Each row below holds a small network's activations on one input, seen along a few directions.
In each table, some parts of the input vary, and every possible input appears once, in random order.
A made-up example of a description, with smaller parts first: ring(8) and (point or (values(2) and line(4)) or ring(9)).
Shared parts are said once, and a part with two or three values counts as separate values.
In the rows, zero is written as 128.

Other details of the inputs vary at random and push rows far along two fixed directions, the same in every table; ignore that.
To show where, the next rows are all for the same input, with only those details redrawn:
[114 132 148 143 108 163  92 127 127 171 151 136 112]
[141 183  95 137 112  65 179 179 115 115 102 122 134]
[128 175 100 143 111  58 175 198 119 115  99 130 133]
[140 160 122 132 110 143 126 118 115 152 139 119 120]
[ 81 127 143 162 107  89 118 219 140 145 119 160 120]
[102 120 157 148 107 166  80 137 132 176 154 144 110]
[155 168 116 126 111 151 130  96 110 152 141 110 121]

Table:
x1: [132  75 136 129 140 151  97 133 145 169 134  93 146]
x2: [180 210  71  86 116 131 170  79 117  97 140 109 150]
x3: [ 92  97 197 107 133 151  79 118 154 129 157 152 115]
x4: [118 102 130 109 143 150 105 112 136 142 142 162 100]
x5: [170 160 133 114 118 156 133 118  99 139 168 109 149]
x6: [140  97 138 124 132 176 109 107 139 114 126 106 120]
x7: [209 147  90  89 135 133 152  83 133 107  96  58 144]
x8: [149 156 109 125 132  40 179 147 134  69 108 140 135]
x9: [ 74  74 138 171 145  97 134 216 142 121 121 143 145]
x10: [111  97 183 105 132 157  93 109 140 140 139 161 120]
x11: [ 81 127 143 162 108  88 118 220 140 145 119 159 120]
x12: [112 152  73 118 143  53 188 148 116  93  88 126 116]
x13: [ 99 101 170 110 123 156 105  99 139 139 136 150 123]
x14: [135 132 119 133 126 118 136  67 115 123 119 128 121]
x15: [123 139 144 101 131 140 135  65 114 124 119 111 125]
x16: [ 75 103 133 126 145  74 120 200 158 105 130 169 104]
x17: [144 151 123 132 114 150 107  89  80 123 151 122 153]
x18: [101  80 145 148 132  95 118 216 162 104  87 131 132]
x19: [113 101 153 150 156 178  88 121 142 117 132 146 127]
x20: [130 108 136 132 119 145 114  72 133 137 138 154 121]
x21: [146 129 113 141 167 163 135  90 112 132 141 106 152]
x22: [148 126  89 135 143  61 191 184 123 102  85  83 162]
x23: [198 162  99 104 131 116 168  51 109 105 120 129 133]
x24: [141 101 116 130 140 152 141 115 120 133 132  88 143]
x25: [142 139  89  98 137 143 148  69 122 127 134 127 110]
x26: [114  89 151 141 138 178  97 123 145 117 134 133 122]
Question: Describe the family of inputs behind these rows.
Answer: values(4) or (values(2) and line(5)) or (values(3) and line(4))
Question: Change only the values(3) part in x10. List by row number the other rows that result.
Answer: x4, x23
Question: Change only the values(3) part in x13. List by row number the other rows that result.
Answer: x20, x25
Question: List by row number the other inputs of the same sort as x5.
Answer: x2, x11, x17
